Each row below holds a small network's activations on one input, seen along a few directions.
Each table varies a few parts of the input and shows all the possible inputs, shuffled.
A made-up example of a description, with smaller parts first: one of 2 separate values, together with either a single point or one of 11 places around a ring or (one of 6 places along a line, together with one of 8 places around a ring).
Shared parts are said once, and a part with two or three values counts as separate values.

Other details of the inputs shift rows strongly along three fixed directions, in all tables alike. That doesn't count.

Rows:
r1: [-16   5  -9 -21 -11   5 -10  -8  -2  10  22   4]
r2: [ -1  35  43   5  15 -30   6  -5   2   4   0  -4]
r3: [  5  -8 -10  22  -5  -1   7  -1   5  11 -18   4]
r4: [  0 -17  11  15  -1   0 -18  -5  -4   3   2  -8]
r5: [  6  -6 -11  23  -5   0   6   0   7  12 -18   1]
r6: [ 33  48   4  10  22   2  14 -15   4 -53   1  17]
r7: [  0 -10   3   7  -9   2 -23   0   3   2 -14   5]
r8: [-14  -1  -5 -18   7   5   9   3  -9  14  24  -3]
r9: [  2  37  38  -7   3 -21  -3 -23   1  -1 -20  -4]
r10: [ -4 -13   4  19  -9   3   6   6  17  -2  -4 -10]
r11: [-16   5 -10 -22   5  15  -5  -5  -3  15  12   5]
r12: [  0 -17   5   9  11   3  -8   4  -1   4 -13  -5]
r13: [  0 -15  -1   4  -9 -10 -16   2   3  -3  -7  -8]
r14: [ -4 -16   5  16  -6   7   9   3  11   0 -15   6]
r15: [ -8   4  -9 -28  -3   9  13   4 -11  13   5  -1]
r16: [-19   1  -7 -12  -8  12  21  -3   8   9  20   2]
r17: [-10   2  -6 -24   4  12  12   2 -12  15   9  -1]
r18: [ -2  31  38  -3  13 -30   1 -22   4  -3  -8 -11]
r19: [ -2 -15   0   6  -5 -14  -9  15   4  -1  -5   0]
r20: [-11  -1  -6 -22   1   3  12   1 -11  12  20  -6]
r21: [ -6  35  33  -4  21 -26  -1 -11  11   1 -17   3]
r22: [-12  -7  -6  26  -8  -2   2   2  -2  -8  -8  -7]
r23: [-13  -2  -8 -24   3   4   9  -5  -8  11  18  -8]
r24: [  4 -18   3   4  -6 -12   0  10  -5  -1  -8 -11]
r25: [-17   6  -8 -14  -6  22  20  -1   9  12   9   4]
r26: [-16   7 -13 -26  -3  11  -6  -4   1  12   8   7]
r27: [  1 -13   7  15  -1  -8  -9  17  -1   5   2  -2]
r28: [-11   9  -6 -18   2  13   4  10  -7  20  15   9]
r29: [-11  -7  -5  23  -6   4   4   1  -6  -6 -19   5]
r30: [  4 -11   3   8 -12 -12  -7  17  -1   2  -4  -4]
r31: [ -4 -15   4  18  -9   1   7   5  15  -2  -4  -6]
r32: [  3 -18   3   4  -8  -8 -10  -2  -3  -2  -8 -14]
r33: [-17   3 -13 -24  -6   2  -6  -4   1   9  20   2]
r34: [ -4 -18   1   9   5 -10 -12   6   4   0  -3  -5]
r35: [  4 -11 -10  24  -8 -10   7  -2   5   8  -7  -1]
r36: [-14   5  -9 -22   6  11   4   7  -5  16  12   8]
r37: [-11   6 -13 -28  -5   7   7   7  -5  13   6   5]
r38: [-13   7  -9 -20  -9   1   3  11  -3  14  23   6]
r39: [  3 -10   3   4 -12   2 -20  -1  -1   1 -16  -1]
r40: [-11   2  -7 -24   3  16   3 -10 -10  14   9  -4]
r41: [ -1  31  33  -8  10 -36   7 -15   6  -5 -13 -11]
r42: [ 34  -7 -28  23   6  16   4   1  -5 -54  16  13]
r43: [ -5  31  39   1  18 -28  -3 -20   7  -1  -3  -8]
r44: [ 34   7 -28 -22  23  35   9   5  -9 -28  37  16]
r45: [  0 -12  -1   4  -2  -5  -9  16   4   2 -16   5]
r46: [-24  15 -19  -7  -5  19  15  -4  -8   6   5   3]
r47: [ -3 -16  -2   5  -3 -13 -13   8   7  -2  -6  -2]
r48: [  4 -14   9   8  -3   7 -14  -6  -8   4 -13  -6]
r49: [  0 -16   7  10   7   6 -14  -1  -2   5 -11  -5]
r50: [  1 -13   3   6 -15  -7 -20  -2   0  -2  -5  -6]
r51: [-16   3  -5 -17  -3   9  -9  -9  -6  13  25   2]
r52: [  4 -16   6   6 -13  -5 -14  -5  -6  -1  -6 -12]
r53: [  2  34  42   1  10 -31   9  -6  -1   2  -5  -8]
r54: [ 45  -9 -26   1  14  17 -13  10   7 -45   6  16]
r55: [ -2  38  31  -9   7 -26  -5 -16  10  -2 -22   0]
r56: [  7 -14   6   8 -11  -9  -1  14  -7   2  -5 -10]
r57: [-17   2  -9 -19   2   6  -5  -6  -2  12  23   0]
r58: [ -8  10 -10 -24  -9  10   6  11  -7  16   9   6]
r59: [ -2 -20   5  11   8  -6  -8   3   0   2  -2 -10]
r60: [  4  -7 -11  25  -8  -7   5   0   9   9  -7  -8]
r61: [-11  -9  -4  23  -6   2   4   0  -8  -7 -18   9]
r62: [-10   2 -11 -30  -1  10   9  -3  -8  12   3  -3]
r63: [-10   5 -21  -6  -7   0  21 -11  -2  19  18   7]
r64: [-17   4  -8 -14  -6  21  21  -3   8  12   9   7]
r65: [ -1  32  36  -6  19 -24   7 -16   4   0 -20  -6]
r66: [  4 -12  10  14   4   4  -5  15  -6   9  -8  -1]
r67: [ 32  55   7 -33  22   7   9 -31  -5 -35  42   9]
r68: [  1 -15   0   4  -8 -14  -6  14   1  -2  -7  -5]
r69: [ 50  -4 -20   6   7  19 -10  21   2 -40  11  19]
r70: [ -3 -10   3  17  -6  12   6   7  16   1 -16  -5]
r71: [-12  -9  -5  25  -8  -4   3   1  -4  -9  -8  -4]
r72: [ 30  41   5  11  19 -10  15 -18   1 -57  13  19]
r73: [  9 -11   6   6  -8   0  -1  15  -8   5 -16  -5]
r74: [ -1 -12   6  11  -1   6 -22  -1  -1   5 -10   2]
r75: [-10   9 -23  -6  -7   3  19  -8   2  20  17   1]
r76: [-13   5 -15 -30  -3   8   3   1  -2  11   4   3]
r77: [  5 -10  -9  22  -5  -3   8  -2   3  11 -18   8]
r78: [ 45 -13 -19   8  17  11  -8  15   2 -43  22  11]
r79: [ -5 -19   6  18  -9  -2   9   3  12  -3  -4   1]
r80: [  4 -15   2   2  -5   1 -10  -1  -3   1 -19  -8]
r81: [  0 -16  -2   3  -6 -13 -10   7   4  -3  -9  -8]
r82: [  6  -4 -12  23  -5   2   5   1   8  12 -18  -3]
r83: [  7 -12   9  10  -1   3  -1  13  -9   7 -12  -5]
r84: [ 48 -10 -13  10  16  30 -18  -3  -4 -39  15  10]
Description of these inputs: one of 2 separate values, together with either (one of 3 separate values, together with one of 4 places along a line) or (one of 5 places along a line, together with one of 6 places around a ring).
The inputs of r44 and r8 match in every part but the choice among 2 separate values. If r5 is changed in the same way as r44 into r8, which row does it become? -> r75
Start at r73 and move only the place on the line of 5, one step at a time. The first step leads to r15. Which rows follow, in order? -> r62, r80, r9
Which other rows does r27 become when the place on the ring of 6 takes its other values? List them by row number. -> r2, r30, r38, r53, r56
Which other rows does r35 become when the choice among 2 separate values takes its other values? List them by row number. -> r3
Which other rows does r50 become when the choice among 2 separate values takes its other values? List them by row number. -> r39
Which other rows does r77 become when the choice among 3 separate values takes its other values? List them by row number. -> r14, r61
Start at r70 and move only the place on the line of 4, one step at a time. The first step leads to r25. Which rows follow, in order? -> r64, r14

Rows:
r85: [ 10  -5   9   9   2  -3 -12  -1   4 -10 -16  -1]
r86: [ -9 -22 -12  -1  -5  14  -6   4 -10  11   8  -4]
r87: [ -6 -23 -11  -4  -4  12  -3  11  -8  12   8  -4]
r88: [ 10  -3   8  11   2  -4 -12  -1   2  -8 -15   0]
r89: [ -5  16 -23 -27   0  17  22  -4  -7   5  24   6]
r90: [-57  23  36 -11 -11 -37   3 -16   1  49 -17 -14]
r91: [  9  -3   3  19   0  -5   2  -3   2 -10 -15  -2]
r92: [ -9 -22 -12  -2  -5  14  -5   4  -9  10   8  -5]
r93: [ 10  28   5 -16   9  -5   4 -14   4 -18  17   4]
r94: [ 14  29   9 -15  16  -3   8  -6  -2 -12  16   5]
r95: [  5  -2   4  19  -1  -5   0  -1   2 -13 -14   1]
r96: [ 11  -5   7  12   0 -14  -8   5   2  -8  -6  -2]
r97: [ 12  -4   8   8   3  -6  -9   6   4  -7 -16   0]
r98: [ -5  12 -18 -34  -1  12  11  -2  -4   3  32   4]
r99: [  7  -2   4  20   3  -6   0   6  10  -8 -10   2]
r100: [ 11  30   3 -13  10  -6   3 -14   1 -16  17   6]
r101: [ 11  -2   5  21  -1  -3   2  -4   4  -7 -13  -3]
r102: [ 13  -3   5  18  -1  -5   5   3   5  -5 -13  -2]
r103: [ 13  -3   8  10   3  -6 -10   6   2  -6 -15   1]
r104: [  9  -7  12  13   5  -5  -9  -1   1 -10  -8  -5]
r105: [-11 -18 -18   3 -11  13   5  12  -3   9   4   3]
r106: [-55  21  42 -13  -5 -32   8  -8   0  52 -19 -15]
r107: [ 13  31   2  -9  12  -1  17  -9   8 -11  13  11]
r108: [  4  -2   4  22   2  -4  -3   0  10 -10 -10   2]
r109: [  7  -2   4  17  -1  -8   3   6   3 -12 -14   1]
r110: [ -7 -21 -16  -4 -10   6  -4  10  -5  10   9  -3]
r111: [ -6  16 -19 -32   2  21   5  -8  -9   6  24   9]
r112: [ -5 -19 -15  -7  -7  13  -6  11  -6  13   0   0]
r113: [ -7 -24 -10  -6  -5  13  -2  11  -6  11   7  -5]
r114: [ 10  29   4 -15   9  -6   4 -14   3 -17  17   5]
r115: [ 13  29   5 -17  10  -8   7  -7   4 -15  17   5]
r116: [ 12  -5   9   7   2  -5  -9   6   5  -8 -16   0]
r117: [ 10  -4   8  10   2  -3 -12  -1   3  -9 -16   0]
r118: [-10 -20 -19   5  -9  15   4   1  -1  12   4   1]
r119: [-14 -18 -18   5 -11  15   2   5  -3   7   4   3]
r120: [ -9 -24 -11  -4  -6  15  -5   4  -7   9   7  -6]
The inputs of r114 and r115 match in every part but one. If r104 is changed in the same way as r114 into r115, which row does it become? -> r106
Describe the family of inputs behind these rows. -> one of 2 separate values, together with either one of 6 places around a ring or (one of 3 separate values, together with one of 4 places along a line)
Which other rows does r112 become when the choice among 3 separate values takes its other values? List them by row number. -> r87, r110
Which other rows does r92 become when the choice among 3 separate values takes its other values? List them by row number. -> r88, r90
